-128.4   -64.7   124.3   -35.1   168.2    14.0
   6.5   -23.5    24.9  -109.2   -16.5  -100.9
Answer: 124.3

-13.654   10.678   11.940    2.425
 -2.968    4.402   -0.954   -1.844
Answer: 11.940

 -3.32   -3.34  -14.86   17.23
  4.90    5.70   12.23   -8.55
Answer: -14.86

  37.9   178.7   111.1    24.0   186.8    32.4    73.5
 135.6    93.3    77.6   177.4   156.3   -60.8  -122.3
Answer: 111.1

 0.4   0.0   1.6   0.2   1.7   0.2
-0.2  -0.2  -1.3   0.4   1.6   0.2
Answer: 1.6

-14.76    0.49   -7.06  -19.04  -21.71  -17.56   -7.69
  4.94   -9.09  -13.63    4.71    8.51   13.69   -9.68
Answer: -7.06

 14.66  -11.20    2.82    1.16  -18.39   23.15    9.68
 -2.73   -0.06   -2.73   -6.51   -3.10   10.47   -8.35
Answer: 2.82
---
-4	5	-14	-40	41
-9	-5	0	-13	-8
Out: 0

-31	-52	28	21
23	19	-6	-12
Out: -6

-1	0	-46	-18	-8
2	-3	4	-17	-34
Out: 4

-31	25	-23	41
-22	39	44	43
Out: 44

-14	-17	9	7
41	22	-27	-8
Out: -27

52	1	7	-4	1
48	-7	0	18	-8
Out: 0

-3	-6	-28	-27
9	28	-52	-45
Out: -52
---
-25,16,16,-44,52,-34,-1 → -44, 52

-15,3,-4,-2,-43 → -4, 3

-9,21,-44,-36,-24 → -44, 21

-27,-7,14,41,-13,-36,31 → 41, 41

0,38,13,-15,-42 → 13, 38

14,-9,37,36,-18
35,12,29,3,15
-25,25,-30,2,-43
→ 29, 37
---
[[10, 7, -26, -17, 10, -12], [-9, -3, 20, 16, -16, 22], [20, 9, -46, -31, 17, -20]] value 22
[38, 10, -4, -14, -25, -16] value 38
[[28, -9, -38, -14, 16], [13, 5, -13, -17, 19], [0, 18, -2, 3, -4]] value 28
[-31, 3, 54, 38] value 54
[[13, -32, 20, 8, 1, -20], [-17, -39, -16, -39, -20, -40], [19, -35, 9, 11, -5, -16]] value 20
[[8, -10, 34, 43, 22, -20], [-31, 24, -16, 33, -51, -13], [17, -17, 34, 25, 36, -16]] value 43
---
Input:
[[ 28  25  -9  27  39  -8  17 -31  18  -8  -8  34  -3  21]
 [ 16   9   4  15   1   4  27   1  23   4   4   5   0  22]
 [-34 -22  10 -34 -35   9 -32  24 -31   8   8 -35   5 -32]
 [ 21  -6 -24  22  23 -21  23  11  21 -24 -22  21 -23  21]
 [ -7  11  30  -9 -23  27   2  -2   0  30  28 -18  24  -2]]
Output: -3

Input:
[[  9  11   6   6   4   6   9  11   9   0   6   4   4  10   7   7]
 [  2 -15 -14 -13 -13 -14 -14 -15 -15 -11 -15 -13 -13   2 -15   2]
 [ -3 -14 -10  -9  -9 -10 -12 -13 -13  -5 -10  -8  -8  -3 -11  -2]
 [  2  13  10   9   9  10  12  13  12   5  11   8   8   3  11   2]
 [ 36   9   1   2  -3   0   6   8   5  -9   0  -4  -3  40   2  33]]
Output: 7

Input:
[[ 15  17 -16  15 -36  13  37  -8 -33 -37  -8]
 [ -9 -14 -16 -37  44   8 -14   7  -3   0 -13]
 [  7  -5 -24 -22  23   1 -11   6  -9 -18 -23]
 [  3  -2  11   3 -18   2  -2  -3  -5  -9  11]
 [  8   5  -8   3   5  -1  -7   0  12   7 -12]
 [ -6 -13  -3 -20  19   0 -14   4  -3  -3   0]
 [ -3 -11  -1 -22  33   1 -23   4  18  11  -7]
 [-11  -3  13   2   0  -4   1   0   1  15  17]]
Output: -37

Input:
[[ -8   3  19 -36  -3  15  -8 -10  11  -5  11   4  17]
 [  1  -6  13   5   2  15   3  -3  13  -4   7   0  -3]
 [-16  -7  10 -32 -12   5 -15 -16  -3 -13  -1  -9   4]
 [ -5  -1 -16  -1  -8 -18  -6  -1 -19  -2 -13  -8  -5]
 [ 20   9  -6  35  17   0  19  19   9  16   5  13  -3]
 [-29 -27 -24  -9 -33 -29 -27 -24 -44 -28 -35 -38 -29]
 [ -4   4 -16  -6  -5 -19  -6   1 -18   2 -11  -4   1]
 [-13 -25   3   8 -15   4  -9 -16  -6 -21 -11 -22 -25]]
Output: 4

Input:
[[ 30 -12 -11  21  12  -4]
 [ 12 -16  -5  21 -10  -8]
 [-15  11  17 -53  -7  15]
 [  9   9  -9   0  -8  12]
 [  5 -11  14   8  24   3]
 [ 22 -16  -6  38  19 -17]]
Output: 12

Input:
[[  6  11  17 -13 -16   7   7  23]
 [ -4   0   0  -7   4   3  -1   0]
 [ -9  12  -5 -29  24  -1  -3  12]
 [ 31   1   7  -6 -22   4  13  -2]
 [ 18   6  14 -29 -21   7   6  14]
 [ -2   4   1   0  -2  -4   2  -2]
 [ -7   4  -9 -22  40  -4  -9   8]
 [-22   0   0  -3   8  -1  -4  -3]
 [  0  -2   2   0   0   0   1  -1]
 [ -6 -17  -8  14  -7  -8 -12 -33]]
Output: 7
---
[[ 12  53   6 -23]
 [ 49 -33 -33 -12]
 [ 45   3 -35 -53]] -> 3

[24 34 52 38] -> 34

[-39 -12 -16 -19] -> -12

[ 13  43 -14  11] -> 43

[-10  49  39  40] -> 49

[  9   0 -51  31] -> 0

[[ 39 -43 -14  34]
 [ 52  26   9 -50]] -> 26
---
[[ 35 -33  24  -7]
 [  9 -14   9  -4]
 [-42  53  11   3]] gives 11

[[ 19  17 -21   7 -18]
 [ 35  12  37  17 -29]
 [-26  -3  46 -20  37]] gives 46

[[ -8  -1 -41 -16   3 -22]
 [ -9  -1 -40 -17   4 -21]
 [  6   4 -25 -12   3 -19]] gives -25

[[-16   1 -23   5]
 [-38 -18   0   9]
 [  6   7  23   2]] gives 23

[[ -4 -19  51  -3]
 [-32 -10   6  -2]
 [ 43  15 -17  -3]] gives -17

[[ 38  17 -24 -26 -22  -4  13]
 [ 44   6  18  18   0 -21 -24]
 [ 37  -8 -27 -15 -11  13  30]] gives -27

[[ 12  25   3 -30  22  33]
 [  3   8   3 -19  40   8]
 [ 48  24 -11  18 -49  21]] gives -11

[[ 30  -8  -8 -13  13  39]
 [ 26 -18   4 -26  31  14]
 [-31  -4  10   6  10  41]] gives 10
---
[[ -6  21  13 -31  15 -28]
 [  0 -41  -1  14  -2  11]
 [  7 -12  -4  13   6   5]] ⇒ -12

[ 25   9  51 -20] ⇒ 9

[-11 -10  -7  39  -4 -31   3] ⇒ -10

[[-50 -27 -44 -22   9 -14]
 [-26 -25 -13 -24 -19  -7]
 [-39 -37  -2 -53 -28  44]] ⇒ -37

[  8 -13  46 -44] ⇒ -13

[ 32  41 -25   2  -1   4 -27] ⇒ 41

[[-22   2  44  14 -19  -3]
 [-20   2  46  16 -20  -5]] ⇒ 2
---
[36 37 23 40 22] yields 22
[ 50 -30  -6   6 -25] yields -25
[-48   3  -8   7  -7] yields -7
[ -3 -19  -6  45 -10] yields -10
[-21 -22 -16  27 -39] yields -39
[-41  23   2  25  -7] yields -7
[  1 -39 -17  12  20] yields 20
[-41   8 -12   2  -3] yields -3
[ -4  15  46   9 -24] yields -24
[-18  26  -4   9  46] yields 46
---
 0.12   0.04   0.06  -0.19   0.07
-0.03   0.11   0.05  -0.13  -0.15
Answer: 0.05

  61.989  -106.792   -26.907   -77.581   -71.059    47.922   125.155 Answer: -71.059

-0.15  -0.13   0.11  -0.07 Answer: -0.13

-1.5  -0.2   0.0   1.3
 0.4  -0.2  -1.3   0.6
Answer: -0.2

 0.26   1.62  -1.77   0.17  -0.75 Answer: -1.77

-15.73    4.62   17.25   13.06    7.78 Answer: 17.25
---
 -8  -45  -41   36    6   29
 22  -20  -25   11   19   10
-27  -47  -33   28   -6   39
=> 28

  4   11   20  -12    0    5
-16   20   27   34   28    7
-13  -17   -2   27   43    0
=> 27

-11  -41   29  -13   -2
  5  -14  -20   36   -6
 -9    9  -10   -5   -2
=> -10

-28   38  -12  -41
-14  -11  -20  -32
  5   39   10   10
=> 39

-24   16   17   14   -3  -43
 -4   16   -6   -6   -1  -14
  6  -29   29   14   -6   -2
=> 14

  2    2  -43    6  -29   10
 26  -11  -27  -17  -16    3
 36  -10   39   19  -27    1
=> 19
